Each row below holds a small network's activations on one input, seen along a few directions.
Each table varies a few parts of the input and shows all the possible inputs, shuffled.
Descriptions start from the smaller parts, as in this example, which fits no table here: values(3) and (point or line(11) or (line(6) and ring(8))).
Shared parts are said once, and a part with two or three values counts as separate values.
In the rows, 128 means zero.

Other details of the inputs shift rows strongly along two fixed directions, in all tables alike. That doesn't count.

Rows:
row 1: [ 88 149 137 111  90 192 111 127 132  92 138 141]
row 2: [178  88 109 213 179 151 168 168 183 165 122  95]
row 3: [190  89  95 225 176 175 187 196 186 157 119  79]
row 4: [136 136 120 118 128 111 140 158 125 134 132 113]
row 5: [135 122 126 115 143 102 132 115 113 137 121 124]
row 6: [139 128 110 111 143 112 126 126 105 130 132 124]
row 7: [142 133 127 108 123  81 126 135 105 129 123 131]
row 8: [142 140 116 112 128 109 134 152 109 130 135 121]
row 9: [126 129 119 110 137 116 127 126 118 129 130 122]
row 10: [138 130 110 126 130 109 122 111 107 126 121 136]
row 11: [123 127 126 109 129 113 126 113 118 126 122 139]
row 12: [138 136 128 118 121 106 129 141 111 133 131 127]
row 13: [127 129 111 121 132 115 122 116 121 127 126 121]
row 14: [ 87 139 148 129 100 172 101 105 144 108 138 148]
row 15: [140 130 105 128 132 110 119 111 109 126 123 128]
row 16: [128 126 118 120 130 110 129 117 119 127 122 134]
row 17: [127 130 141 123 117 100 131 140 133 129 123 129]
row 18: [ 79 140 153 133  91 169 102 100 154 105 132 149]
row 19: [157 133 115 123 134 109 142 159 110 130 132 105]
row 20: [156 134 110 111 135  92 146 159 107 132 128  96]
row 21: [135 122 127 115 138 104 132 114 116 133 119 130]
row 22: [140 122 127 120 139 112 128 113 111 132 121 136]
row 23: [ 89 136 155 131 100 168 108 108 143 109 134 161]
row 24: [ 89 132 169 129 108 171 109 105 145 116 134 154]
row 25: [130 135 131 114 117 102 132 141 120 133 127 121]
row 26: [117 100 180 228 132 229 143 148 224 144 137 134]
row 27: [ 86 138 158 111 107 156 110 113 143 117 137 140]
row 28: [138 129 107 112 143 113 122 122 105 129 129 124]
row 29: [136 128 108 123 131 100 128 113 113 129 118 128]
row 30: [143 125 115 114 146 106 128 125 106 136 129 121]
row 31: [134 126 125 113 141 103 131 118 115 137 124 120]
row 32: [ 80 137 167 122  96 177 104 103 146 108 135 167]
Each input here is: values(2) and (point or line(4) or ring(11)).
Q: The inputs of row 11 and row 32 match in every part but the values(2) part. If row 25 is changed in the same way as row 11 into row 32, which row does it become?
A: row 12
Q: A walk changes only the ring(11) part. It starts at row 28 and steps to row 14. List the rest of the walk in order.
A: row 15, row 10, row 23, row 32, row 22, row 24, row 26, row 30, row 6
Q: A walk changes only the line(4) part. It starts at row 7 and steps to row 12. List the rest of the walk in order.
A: row 8, row 19

Rows:
row 33: [140 132 117 135 113 100 135 146 132 138 123 110]
row 34: [121 134  92 145 122 142 120 117 130 114 127 117]
row 35: [140 123 119 120 136 127 159 168 136 129 129 112]
row 36: [123 127 144 132 127 144 146 156 149 140 131 107]
row 37: [125 127 144 165 118 134 128 137 167 135 134 117]
row 38: [123 121 115 153 146 192 133 137 160 125 131 106]
row 39: [151 123  98 128 138  76 133 100 106 128  97 131]
row 40: [129 133 162 158 124 158 124 142 151 127 142 131]
row 41: [143 132  99 146 139 161 124 133 115 121 136 123]
row 42: [ 46 141 182  87  83 182  98  72 140  92 126 166]
row 43: [154 109 129 147 139 129 137 115 118 128 115 144]
row 44: [118 120 127 159 129 127 124 109 150 136 121 147]
row 45: [127 153 110  26 124  47  90  90  29 114 138 147]
row 46: [ 54 143 171  76  99 164  92  79 131 112 138 171]
row 47: [160 134  92 110 122  74 140 157 109 124 115 113]
row 48: [153 117 125 143 153 119 131 119 115 146 127 149]
row 49: [153 136 127 127 126 114 139 158 108 140 132 121]
row 50: [126 116 127 143 131 107 118 122 140 134 125 124]
row 51: [126 110 140 127 154 133 131 129 143 144 131 116]
row 52: [121 123 152 136 138 146 139 137 154 138 141 109]
row 53: [154 133 115 125 126 114 148 166 105 122 128 128]
Q: The inputs of row 51 and row 50 match in every part but one. If row 46 is changed in the same way as row 51 into row 50, which row does it become?
A: row 44
Q: What do these inputs look like to the network?
A: values(3) and (point or line(6))
Q: Which other rows agree with row 48 in the values(3) part? List them by row number.
A: row 40, row 41, row 43, row 45, row 49, row 53
